Look-ups in named tables: a row name and a column name give one cell, copied from the table.

Table Neposim
cols = Vivuz, Gef, Totug, Sez, Duv, Lakedom, Gurasi, Belupo
Kinorek: [552, 548, 658, 578, 640, 564, 360, 370]
Fad: [533, 561, 725, 615, 667, 697, 335, 429]
Tok: [604, 757, 542, 364, 258, 230, 481, 566]
Zek: [595, 755, 530, 377, 224, 231, 472, 563]
Lepeviz: [548, 550, 737, 625, 680, 684, 331, 418]
Tivukin: [533, 568, 736, 610, 679, 718, 329, 403]
Nuf: [567, 548, 660, 588, 637, 589, 365, 384]
Fedem: [596, 727, 538, 477, 288, 286, 631, 557]
Zibemob: [618, 719, 510, 463, 259, 303, 649, 525]
Bor: [603, 741, 556, 469, 283, 298, 606, 531]

Sez of Tok is 364
Totug of Nuf is 660
Sez of Tivukin is 610
Vivuz of Tok is 604
Sez of Kinorek is 578
Sez of Bor is 469
Duv of Tok is 258
Duv of Fad is 667
Belupo of Tivukin is 403
Totug of Fedem is 538
Row with the largest Duv: Lepeviz

Vud:
	Bibiv	Fakiki	Dufibi
Fite	52	203	152
Kud	26	194	172
Fubelu	50	197	174
Gakatok	43	209	129
Bovel	55	172	127
Pim	52	211	154
Nurevu	60	215	158
Zogigik	70	199	139
Gup	28	205	164
Gupeg	49	188	135
Nali	105	110	181
Gazad	37	166	182
Vezi	42	216	171

What is the Dufibi of Gakatok in Vud?
129
What is the Fakiki of Zogigik in Vud?
199
What is the Fakiki of Pim in Vud?
211
What is the Bibiv of Gazad in Vud?
37
What is the Fakiki of Bovel in Vud?
172
What is the Fakiki of Gazad in Vud?
166
What is the Dufibi of Fite in Vud?
152
What is the Bibiv of Nurevu in Vud?
60
What is the Dufibi of Gazad in Vud?
182
What is the Bibiv of Nali in Vud?
105
What is the Fakiki of Kud in Vud?
194

Baf =
         Guv  Sabiv  Kula  Mosob  Pavimo
Bekova    69     78    83     58      65
Rav       54     63    51     55      27
Zokil     51     55    35     33      40
Nikugo    52     67    82     78      28
Labugib   58     39    66     63      66
Betapuf   58     65    31     28      84
Rekele    78     35    85     44      34
Mep       54     70    73     29      77
Kagev     29     74    38     44      51
Suvabub   40     39    32     70      72
Limumi    75     77    44     76      24
Tesile    80     47    39     35      63

Labugib, Pavimo => 66
Bekova, Pavimo => 65
Tesile, Sabiv => 47
Rav, Guv => 54
Rav, Kula => 51
Nikugo, Pavimo => 28
Tesile, Pavimo => 63
Labugib, Guv => 58
Kagev, Pavimo => 51
Rekele, Mosob => 44
Bekova, Mosob => 58
Limumi, Guv => 75
Zokil, Mosob => 33
Kagev, Sabiv => 74
Mep, Guv => 54
Zokil, Guv => 51
Mep, Kula => 73
Betapuf, Sabiv => 65

Kot =
         Rumadom   Magebi  Savoram      Mep    Fipip  Serabot
Bav        0.283   42.293   15.774  -11.884  -38.684   -5.386
Tanuve     8.804  -11.102   25.428  -13.217   -5.170  -15.646
Runifom   -2.956   27.681   31.957   85.942   -9.321   32.354
Bom       15.495   -2.422   81.355   45.197   57.562  -17.486
Sukovo     6.076   22.113  -32.686  -55.230   68.509   26.092
Gara      39.393    5.409   32.735   26.404  -40.171   63.185
Luzatab   69.510   37.178   12.670  -24.435   73.067   41.971
Tis      -62.518   32.311   15.091  -13.726   -1.473  -10.788
Budaki    -8.411  -28.156   -5.788   48.453    5.215   40.305
Kugeke    59.612   58.805   42.375   58.290  -14.405  -30.367
Riv       68.225  -23.872   27.540   -3.791    4.443   87.930
Bazib    -35.439    2.997   68.912   55.405  -25.961   76.446
Zugev     54.079   61.890   69.404   15.054   56.829   -2.518
Kanoraz   -8.062  -24.821  -37.090   73.782   53.726   13.050

Savoram of Budaki is -5.788
Fipip of Runifom is -9.321
Savoram of Bav is 15.774
Serabot of Riv is 87.930
Magebi of Gara is 5.409
Rumadom of Riv is 68.225
Serabot of Budaki is 40.305
Serabot of Runifom is 32.354
Fipip of Kugeke is -14.405

